Each row below is a small network's average activation on inputs in which a field has the value named, seen along a few directions.
Values that are neighbours, or in one group, have similar rows; names and order tell nothing.
In the rows, zero is written as 500.
Random noise pushes rows far along 2 fixed directions. That doesn't count. These rows show it; they differ only by the noise:
[764 346 907 780 630 372 517 539 718 552 631 557 290 744 338 487 619 836]
[259 399 328 487 474 408 496 588 609 283 653 487 510 306 398 636 411 383]
[575 399 600 601 506 386 523 455 628 359 557 516 320 572 419 550 545 670]
[810 411 769 660 505 370 548 317 624 382 455 532 157 768 456 488 646 886]


VAPA, 16 values:
gada: [360 648 328 461 454 480 400 554 553 408 474 522 527 525 686 548 491 189]
nuno: [554 452 698 648 619 658 620 612 306 700 464 631 468 465 451 444 637 478]
gad: [461 754 373 337 382 446 453 639 575 550 491 477 613 403 470 590 418 563]
bulo: [594 419 459 435 541 367 455 610 397 497 525 571 536 518 438 608 546 667]
tulen: [255 523 252 347 408 408 512 376 504 169 462 363 554 258 516 715 411 363]
depid: [420 285 606 687 548 534 489 463 512 605 516 511 509 524 406 496 390 613]
bam: [337 544  58 181 569 511 582 510 329 429 525 455 523 188 521 622 486 223]
kez: [562 632 532 516 620 453 438 747 554 769 616 545 620 423 550 440 568 336]
mif: [500 603 836 697 654 699 534 621 651 743 562 475 600 657 461 312 527 368]
zuve: [492 628 514 406 483 632 535 654 368 696 410 532 649 481 567 327 461 335]
vadu: [343 396 588 481 602 610 461 714 400 693 645 558 711 379 343 464 483 620]
keko: [508 477 427 449 216 600 464 315 526 377 306 503 515 587 638 413 308 550]
niro: [592 461 455 358 595 488 434 248 394 404 458 379 396 590 598 581 620 277]
podob: [642 499 480 525 398 535 519 466 446 615 468 541 601 494 572 235 508 800]
viped: [607 612 411 586 443 403 413 501 682 487 507 439 605 617 464 478 470 476]
rivo: [447 468 570 484 451 636 596 176 296 427 363 435 319 579 634 535 483 435]
The values of VAPA form a network in which each value has 4 neighbours.
Question: List every value one step from viped, in the order listed.
Answer: gada, gad, tulen, keko
Question: List every value one step from nuno, in the order listed.
Answer: bam, zuve, vadu, rivo
Each value of VAPA is a pair of two hidden parts, and every pair occurs once (4 first parts, 4 second parts).
Question: kez and bam share the first part; kez and gada share the second. Which value has the first part of gada and the second part of bam?
Answer: niro
Question: gad and bulo share the first part; gad and viped share the second. Which value has the first part of viped and the second part of bulo?
Answer: tulen
Question: zuve and nuno share the first part; zuve and keko share the second. Which value has the first part of keko and the second part of nuno?
Answer: depid
